A small network was shown many inputs. Here are its activations along a few directions, one row for each input.
In each table, some parts of the input vary, and every possible input appears once, in random order.
Descriptions start from the smaller parts, as in this example, which fits no table here: one of 5 places around a ring, together with either a single point or one of 11 places around a ring or (one of 3 separate values, together with one of 6 places along a line).
Shared parts are said once, and a part with two or three values counts as separate values.

Other details of the inputs vary at random and push rows far along two fixed directions, the same in every table; ignore that.

A family of inputs:
x1: [.00 -.15 .06 -.03 -.29 .35 -.23 .03 .28 -.12 .14 -.05 -.05 -.10 .06]
x2: [.06 -.17 -.03 -.11 -.27 .22 -.30 .04 -.06 .01 .41 .04 .08 -.09 .08]
x3: [-.04 .33 .29 .04 .06 -.04 .22 -.25 .04 -.10 -.15 .07 -.06 .08 -.17]
x4: [-.02 .35 .13 .04 -.01 -.03 .20 -.22 -.08 -.18 -.23 .00 -.07 .18 -.13]
x5: [.07 -.19 -.09 -.05 -.37 .37 -.19 .04 .20 .12 .33 .00 .11 -.18 .06]
x6: [.01 .41 .24 .04 .05 -.16 .17 -.23 -.21 .17 -.02 .15 .06 .03 -.15]
x7: [.08 .45 .13 .04 .08 -.01 -.03 -.10 -.02 .24 -.04 .17 .03 -.06 -.30]
x8: [.03 -.25 -.08 -.12 -.45 .23 .02 -.07 -.07 .00 .34 -.08 .07 -.01 .13]
x9: [-.10 -.83 -.55 .12 .15 .00 .13 .51 .08 .10 -.03 -.38 .25 -.11 .45]
x10: [.05 .25 .10 .04 .13 -.25 .01 -.30 -.17 .24 -.05 .28 -.17 -.05 -.27]
x11: [.02 .24 .20 -.06 .18 -.24 -.03 -.36 -.04 -.02 -.20 .25 -.27 .00 -.21]
x12: [.00 -.28 -.05 -.21 -.34 .21 .03 -.08 .02 -.22 .08 -.02 -.18 .16 .11]
x13: [.07 -.27 -.03 -.17 -.36 .13 -.01 .01 -.01 -.31 .14 .02 -.13 .19 .10]
x14: [.00 -.27 .06 -.10 -.36 .19 .03 -.07 .06 .10 .38 -.04 .10 -.11 .11]
x15: [-.13 -.07 -.25 .15 .66 -.35 -.06 .46 .07 .01 -.40 -.24 .06 .04 .15]
x16: [.20 .35 -.05 .03 -.05 -.12 .28 -.06 -.26 -.01 -.09 .16 -.08 .16 -.20]
x17: [.04 -.15 .09 -.14 -.18 .20 -.33 .01 .05 -.22 .22 -.02 -.04 -.01 .10]
x18: [.04 .42 .26 .00 .14 .01 -.08 -.12 .08 -.02 -.20 .13 -.09 .00 -.26]
x19: [-.23 -.10 -.03 .24 .57 -.33 .16 .23 .08 -.02 -.36 -.22 .22 -.05 .20]
x20: [-.15 -.07 -.40 .24 .66 -.37 .00 .55 -.06 .24 -.28 -.21 .16 -.07 .13]
Each input here is: one of 2 separate values, together with either a single point or one of 4 places along a line or one of 5 places along a line.
Q: Changing only the choice among 2 separate values turns x11 into x10. The same change can be made to x18. Which row results?
A: x7
Q: Change only the choice among 2 separate values in x13. List by row number the other rows that result.
A: x16
Q: Change only the choice among 2 separate values in x8. List by row number the other rows that result.
A: x4

A family of inputs:
x21: [-.07 -.29 .21 -.18 -.21 .13 -.22 -.12 .08 -.12 .21 .11 -.11 -.05 .02]
x22: [.10 .62 .05 .09 .33 -.37 .15 -.20 -.16 .16 -.32 .25 -.18 .09 -.36]
x23: [-.01 -.10 .06 -.14 -.35 .17 -.08 -.04 -.07 .08 .33 .02 .05 -.07 .03]
x24: [.06 -.08 .07 -.11 -.36 .31 -.10 .01 .17 .00 .22 .00 .05 -.08 .01]
x25: [.03 -.11 .05 -.19 -.27 .26 -.32 -.03 .10 -.07 .17 .01 -.10 -.03 .00]
x26: [-.16 -.18 -.03 .15 .30 -.10 .13 .04 .16 .07 -.12 -.17 .20 -.12 .15]
x27: [.00 -.25 -.28 .09 .24 -.17 .19 .20 -.06 .03 -.21 -.12 .10 .04 .14]
x28: [.17 .66 .37 -.25 -.24 .01 -.08 -.40 -.25 .00 .15 .37 -.36 .12 -.36]
x29: [-.07 -.19 -.20 .07 .24 -.14 .13 .27 -.06 -.01 -.15 -.18 .14 .09 .18]
x30: [.14 .76 .16 .24 .27 -.19 .21 -.18 -.12 .12 -.28 .12 .07 .05 -.33]
x31: [-.08 -.08 -.20 .14 .19 -.01 .11 .27 .15 -.11 -.20 -.21 .06 .05 .09]
x32: [-.03 -.09 -.13 .14 .33 -.11 -.15 .22 .05 .02 -.11 -.11 .08 -.09 .10]
x33: [-.04 -.28 .14 -.16 -.35 .12 -.02 -.16 .05 -.22 .14 .01 -.10 .04 .15]
x34: [.04 -.22 -.03 -.07 -.36 .17 -.03 -.12 -.06 .15 .32 .07 -.02 -.07 .02]
x35: [-.07 -.16 -.24 .17 .24 -.09 .09 .25 .04 -.10 -.16 -.17 .14 .04 .16]
Q: Changing only one part turns x29 into x23. The same change can be made to x27. Which row results?
A: x34
Q: What is each input in this table made of?
A: one of 3 separate values, together with either a single point or one of 4 places along a line
